Small tables with named rows and columns. After each table, cells are looked up by row and column.

Sumefu:
	Vovolop	Lok	Pigo	Lonuto	Gogi	Lineza	Furug	Dunal	Pebi
Sol	4.683	1.252	4.019	5.433	5.852	5.799	6.092	2.757	6.179
Bug	3.153	3.581	9.074	7.083	8.689	7.810	9.220	5.976	9.294
Zil	6.305	5.608	5.947	2.703	2.512	4.321	5.121	4.661	3.291
Gan	7.237	6.029	7.075	0.631	1.850	2.677	4.925	3.570	3.006

Pebi of Zil: 3.291
Lineza of Sol: 5.799
Vovolop of Gan: 7.237
Pebi of Bug: 9.294
Vovolop of Bug: 3.153
Lineza of Zil: 4.321
Gogi of Sol: 5.852
Vovolop of Sol: 4.683
Lonuto of Sol: 5.433
Pigo of Gan: 7.075
Lok of Bug: 3.581
Gogi of Zil: 2.512
Dunal of Bug: 5.976
Dunal of Gan: 3.570
Pigo of Zil: 5.947
Vovolop of Zil: 6.305
Lonuto of Gan: 0.631
Lok of Zil: 5.608
Furug of Gan: 4.925
Dunal of Sol: 2.757

Rasig.tsv
	Fev	Dutezef	Mivafo
Bufev	81.26	57.86	75.93
Dop	60.37	42.73	77.95
Tene	69.16	45.20	80.47
Zimu	82.94	56.81	64.94
Leris	37.92	52.20	52.41
Gisura	38.60	59.03	53.20
Biv	15.15	56.74	37.93

Dop, Fev -> 60.37
Dop, Mivafo -> 77.95
Leris, Fev -> 37.92
Leris, Mivafo -> 52.41
Bufev, Fev -> 81.26
Zimu, Mivafo -> 64.94
Biv, Dutezef -> 56.74
Zimu, Dutezef -> 56.81
Zimu, Fev -> 82.94

Tev
         Verepon     Ner    Dor
Nemomem    44657  -49151  -2728
Vek        46594  -51678  -3038
Letatu     42630  -49875  -5410
Toz        45978  -50604  -2233
Kap        43048   62374  -3522
Talizud    47676  -47283  -8673
Gib        45246  -47186  -3911
Nik        46943   67095  -1780
Zusekin    43039  -48849  -3399
Les        45513  -18358  -1495

What is the Dor of Nemomem in Tev?
-2728
What is the Verepon of Nemomem in Tev?
44657
What is the Verepon of Letatu in Tev?
42630
What is the Verepon of Toz in Tev?
45978
What is the Verepon of Talizud in Tev?
47676
What is the Dor of Toz in Tev?
-2233
What is the Ner of Kap in Tev?
62374
What is the Dor of Letatu in Tev?
-5410
What is the Verepon of Les in Tev?
45513

Rona
          Duz  Maneni   Vuf  Gevofit
Lizigu   84.0    50.5  56.2     34.3
Gabevof  24.0    86.9  39.1     54.3
Ruz      26.9    72.3  42.4     62.6
Mavur    30.1    71.8  62.0     83.4
Ranub    57.9    85.5  46.6     57.8
Fini     40.8    64.1  95.8     34.9
Lutav    65.5    53.4  72.7     27.8

What is the Gevofit of Lutav in Rona?
27.8
What is the Duz of Gabevof in Rona?
24.0
What is the Gevofit of Ruz in Rona?
62.6
What is the Gevofit of Ranub in Rona?
57.8
What is the Maneni of Ruz in Rona?
72.3
What is the Vuf of Ruz in Rona?
42.4
Which row has the largest Maneni? Gabevof

Zival
         Lud  Rom  Savulel  Nulimen  Fugovo  Zizul  Bot  Tuga
Fem       60  150       38       35     122     45  111   114
Sotu      84  143       88      151     130    122  207   126
Mon       97  178      116       83     138     44  104   144
Kevalok  148   61      159      149      92    175   42    90
Gabem     94  108       86       80     133     82  114    74
Fupab    183  122      172      153     121    131   80    89
Mola      65   83       43      124     101    187  166    96

Bot of Sotu: 207
Savulel of Kevalok: 159
Tuga of Fupab: 89
Savulel of Sotu: 88
Fugovo of Mola: 101
Fugovo of Kevalok: 92
Zizul of Fem: 45
Zizul of Mon: 44
Lud of Gabem: 94
Zizul of Gabem: 82
Rom of Kevalok: 61
Bot of Mola: 166
Bot of Gabem: 114
Fugovo of Fem: 122
Lud of Fupab: 183
Rom of Fem: 150
Savulel of Fem: 38

Fuz:
         Dazi  Totar  Sifeva  Gorak  Vuta  Vovu  Palep  Tibo
Zemu       82    104     157    112   100   167     97   118
Vituki    119    122     102    212   180   129    166   132
Zug       168    188     113    145   162    68    102   177
Fonis     110    107     144     70    82   164    143    93
Dumuvoz   197    197      96    200   207    56    122   205
Fopadu    119    119     155     11    45   165    103    89
Rur       220    158      92    137   154    81    168   113
Teb       222    161      88    166   177    74    171   123
Gok       233    199      91    188   204    54    144   179
Fur        94    118     159     55    71   163     90   107
Kapu      222    152     100     82   114    98    162    98

Dazi of Teb = 222
Palep of Fopadu = 103
Gorak of Vituki = 212
Dazi of Dumuvoz = 197
Gorak of Dumuvoz = 200
Gorak of Fur = 55
Vovu of Fur = 163
Vuta of Teb = 177
Tibo of Zemu = 118
Sifeva of Fonis = 144
Vovu of Zug = 68

Meso =
fields: Pidov, Zazof, Gef, Leviz, Livu, Ver, Kubu
Maren: [17751, -409, 34975, -20354, -87044, -11810, 38603]
Suv: [18174, -46809, 12625, 6174, 2687, 38444, -37276]
Naz: [17839, 8841, 21248, -84053, -9636, 27477, -14733]
Luzes: [17582, 34366, -87477, 37821, 14278, -20688, -15175]
Zafenom: [17451, 15197, 9133, 249, -59604, 3113, 49137]
Mogifa: [18207, 32133, -56689, -8192, 59322, -57227, -14910]
Vunorap: [18154, 9894, 18033, -85287, 136, 20294, -8568]
Rukire: [17817, 6053, 29476, -72126, -40280, 40118, -17412]
Sibad: [17188, 4026, 30003, 32106, -77073, -14478, 32407]
Kizufaz: [17073, -77652, -19543, -77262, 1789, -37935, 13158]
Seguno: [17486, 21223, -28073, -53203, 33892, -8133, 56245]
Luf: [17566, 702, 34042, 40883, -73092, -15998, 20346]

Seguno, Pidov -> 17486
Naz, Livu -> -9636
Mogifa, Leviz -> -8192
Luf, Livu -> -73092
Luzes, Pidov -> 17582
Seguno, Livu -> 33892
Suv, Zazof -> -46809
Sibad, Kubu -> 32407
Maren, Ver -> -11810
Vunorap, Gef -> 18033
Rukire, Pidov -> 17817
Suv, Leviz -> 6174
Mogifa, Kubu -> -14910
Vunorap, Pidov -> 18154
Seguno, Leviz -> -53203
Luf, Kubu -> 20346
Zafenom, Livu -> -59604
Maren, Zazof -> -409
Seguno, Gef -> -28073
Vunorap, Zazof -> 9894

